Read these off the grid that follows.
1) Read off the second entry on the diagonal from the top-right corner.
2) Read off the entry directly below the smallest entry.
3) Read off the smallest entry in the last column.
4) Read off the entry in the top-right corner.
5) Read off the entry just left of 1461.
6) Read off the top entry of the column that holds the smallest entry.
7) Read off the bottom-left entry.
8) Read off the first entry of the smallest entry's row.
[[7078 5788 5215 7601]
 [2413 5887 7850 2736]
 [2064 8008 6013 8070]
 [8280 4506 4820 2698]
 [4934 7076 1969 3162]
 [5269 1089 2321 1151]
 [1092 8421 1730 5511]
 [2814 1283 9295 6641]
 [5331 3505 8068 1524]
 [4309 6595 5123 9393]
 [7035 7820 1581 5947]
 [5839 8929 1953 1783]
 [9223 8855 6965 3339]
 [9129 3599 8448 4836]
 [3950 6623 1461 5221]
 [5449 1856 2548 7835]]
1) 7850
2) 8421
3) 1151
4) 7601
5) 6623
6) 5788
7) 5449
8) 5269

Questions about the table below. Indices start at 1.
1) Find the entry in the bottom-left corner.
2) Find the entry directly above -305.
3) Find the entry at row 2, column 1.
4) Find the entry directly above 382.
5) Find the top-right entry.
6) Find the entry directly below -305.
7) Find the entry at row 1, column 3.
8) Find the entry directly below -329.
-319  -309  -329   399  -308   319
-389  -305  -358   432  -332   374
 349   298   330  -399   356  -346
 349   378   341  -379   344  -416
 382   242   390  -538   378  -408
1) 382
2) -309
3) -389
4) 349
5) 319
6) 298
7) -329
8) -358

array([[  32,   -6,   17,  -82,  -70,  -49,   23,   80,   83,   -4,  -53,
          28],
       [   4,   69,   11,   87,   59,   -1,   -6,  -59,  -98,    4,    8,
         -47],
       [   8,  -35,   82,    0, -114,    3,  -99,   29,   76,  -54,  -20,
         -20],
       [ -36,   73,    4,  -22,  -70,  -63,  -17,   77,   29,  -61,  -69,
         -37],
       [ -52,   49,   33,   39,   -3,   -4, -448,  -71, -126,  -45,  -19,
         -56],
       [ -20,  -64,  -64,   60,   55,   85,  -21,  -20,   37,    9,   85,
          10],
       [   1,   -8,  -94,  -18,   92,   54, -119,   -6,  -62,   49,   35,
          58],
       [ -22,   35,  114,  -24,  -74,  -73,    5,   18,   12,    2,  -71,
         -12],
       [ -10,  -68,   13,  -33,   47,   21, -443,   10,   59,  104,   31,
          87],
       [  14,  -60,  -35,  -12,   96,   18,  111,  -62,    1,   87,   59,
          45],
       [ -24,  -70,  -84,  -39,   56,   65, -190,    8,   17,   44,   53,
          70]])
The second largest entry -> 111
The second smallest entry is -443
Report the third largest entry.
A: 104
Report the entry just left of 60.
A: -64
Report the entry just left of -59.
A: -6
The 1st entry in reading order -> 32
The entry just right of the largest entry -> -24
The entry just left of 5 is -73
The entry just right of -21 is -20
The entry just right of -39: 56
The entry just left of the smallest entry is -4
Report the entry just left of the largest entry.
A: 35
Report the entry just right of -190.
A: 8
The minimum -> -448
Report the entry just left of 13.
A: -68
Report the entry just right of -73.
A: 5
Report the entry just right of 54.
A: -119
Report the entry just left of 33.
A: 49
Report the largest entry.
A: 114
Report the fourth entry in reading order.
A: -82

array([[ 151, -116,   80,   62, -270,  186,    3,  256,  203,  233, -342,
         -94],
       [ 115,   13,  -60,   76,  440,  -92,   64, -305,  -51,   63,   92,
         200],
       [ 138, -315, -135,  279,   86, -195,   -4,  191, -203,  -66,  140,
        -252],
       [ 215,   22,  -79,   87,  423, -131,  -31, -269,  -32,  183,  214,
         207],
       [   1, -323,   53,  167, -104,  249, -102,  221,  180,  192, -227,
        -320],
       [ -18,   17,  163, -104,  325, -102,  217, -284,  -20, -135,  -11,
         185],
       [ 107, -341, -140,  312,    2, -132,  -59,  262, -216,  -51,  139,
        -261],
       [-225,   56,  332, -192,  288,    5,  120, -264,   30, -227,   25,
          98],
       [ 235,  -37,   -4, -107, -346,   -2,  -71,  196,   52,  127, -389,
          76],
       [ 280, -112,   -8,   99,  228,  -48, -116, -141, -126,  180,  366,
          92],
       [  10, -351, -197,  284,  100, -121,  -56,  174, -142,  -88,  -33,
        -284],
       [ 233,  -75,   26,   96,  308, -102, -107,  -64,    4,  182,  416,
          93],
       [ 139, -322,  -74,  262,  158, -212,   43,  222, -155,    0,  209,
        -230],
       [-222,  455,  280, -260,  -10,   16,    7, -147, -177, -112,   28,
        -158]])
The entry just right of 30 is -227
Read off the entry just left of 30.
Answer: -264
The entry just right of the largest entry is 280
The entry just left of the smallest entry: 127
The entry just left of -155 is 222
Read off the minimum.
Answer: -389
The entry just right of 217: -284
Read off the entry just left of -346.
Answer: -107
Read off the entry just right of -74.
Answer: 262
Read off the entry just right of 332.
Answer: -192
Read off the entry just right of 209.
Answer: -230

Questions about the table below.
1) The smallest entry?
2) The entry just left of the largest entry?
3) The entry just right of 3893?
[[3434, 6669, 3846, 6605, 3183, 3112, 3016, 3202], [3702, 4431, 4651, 2903, 2842, 3351, 3194, 5382], [3483, 3131, 3615, 3218, 3173, 3936, 7252, 3655], [3683, 3197, 3708, 3403, 5637, 5724, 3286, 2991], [5251, 3575, 8618, 3321, 2885, 3236, 3226, 3030], [3489, 3872, 2838, 4165, 2379, 2692, 4882, 6649], [4778, 3305, 3862, 3781, 5220, 3893, 3263, 3856], [2905, 4693, 3105, 5219, 2628, 3440, 4617, 4885], [3152, 3853, 2981, 3761, 3936, 3886, 4148, 5163], [3918, 3222, 3198, 3335, 3188, 7338, 3557, 3219], [2826, 5492, 2930, 5623, 4720, 2972, 4301, 3253], [8001, 4495, 4205, 4300, 3244, 3404, 2612, 3136]]
1) 2379
2) 3575
3) 3263

grid = -56	196	-88	-60	27	431	180	-433	-116	33	-41	13	-95	316
The second entry -> 196
The entry just left of -60: -88
What is the last entry?
A: 316
The second entry from the end is -95
What is the 3rd entry from the right?
A: 13

B =
array([[ 213,  118,  418,  -14, -111, -247, -182,  -43, -232,   86,  238,
        -106, -128, -257],
       [ 171,  116,  366,  -55, -141, -204, -169,  -23, -222,   20,  229,
         -35, -113, -237],
       [ 190,  143,  366,  -30,  -92, -256, -161,   -1, -260,   52,  233,
         -98,  -96, -260],
       [ 168,   44,  289,  -30,  -95, -162, -146,   -2, -136,   65,  198,
         -48, -149, -163]])
Find the entry just right of -141.
-204
Find the entry just left of the largest entry.
118
The entry just right of -43 is -232
Find the entry just right of -2.
-136
Find the first entry in reading order.
213
Find the entry just left of -182.
-247
The entry just right of the largest entry: -14

[[880, 581, 88, 507, 551, 207, 690, 982, 850, 158, 128, 534, 539, 465, 446], [750, 429, 663, 756, 739, 507, 384, 521, 286, 513, 692, 570, 562, 665, 371]]
Read off the entry just right of the smallest entry.
A: 507
The entry just left of 513: 286
Read off the entry just left of 850.
A: 982
The entry just left of the smallest entry -> 581
The entry just right of 465 -> 446

6388,6219,6538,6587,7339,6441,8979
6389,6164,6188,5626,6901,6467,4790
5820,5861,6267,6656,5854,6792,4986
6095,6047,5949,6521,5894,5278,7289
6046,6320,6567,7129,5469,6092,2684
6601,6179,6064,6002,6176,6455,8384
7121,6035,6294,5931,5734,6431,4916
5272,6346,6347,5395,7839,5592,7192
6417,6034,6411,5942,5485,6140,4236
7221,6122,6459,5444,6094,6720,6282
Counting starts at 1.
The entry at row 1, column 2?
A: 6219
The top entry of the column that holds the largest entry -> 8979
The entry in row 1 and column 3 -> 6538
The bottom-right entry?
A: 6282
The entry directly below 5626: 6656
The entry at row 3, column 1?
A: 5820
The entry in the bottom-left corner: 7221
The entry just right of 6587: 7339
The entry directly below 7192: 4236
The entry directly below 6140?
A: 6720
The entry at row 2, column 2?
A: 6164
The entry directly above 7192?
A: 4916
The entry at row 2, column 1?
A: 6389
The minimum is 2684
The entry just left of the smallest entry is 6092
The entry just left of 6346?
A: 5272
The entry just left of 7839?
A: 5395
The entry in row 1 and column 1 -> 6388
The entry directly above 6094 is 5485
The entry directly below 6901 -> 5854
The entry just right of 6538?
A: 6587
The entry directly above 6656?
A: 5626
The entry directly below 6188?
A: 6267
The entry just left of 6459?
A: 6122
The entry just left of the largest entry -> 6441
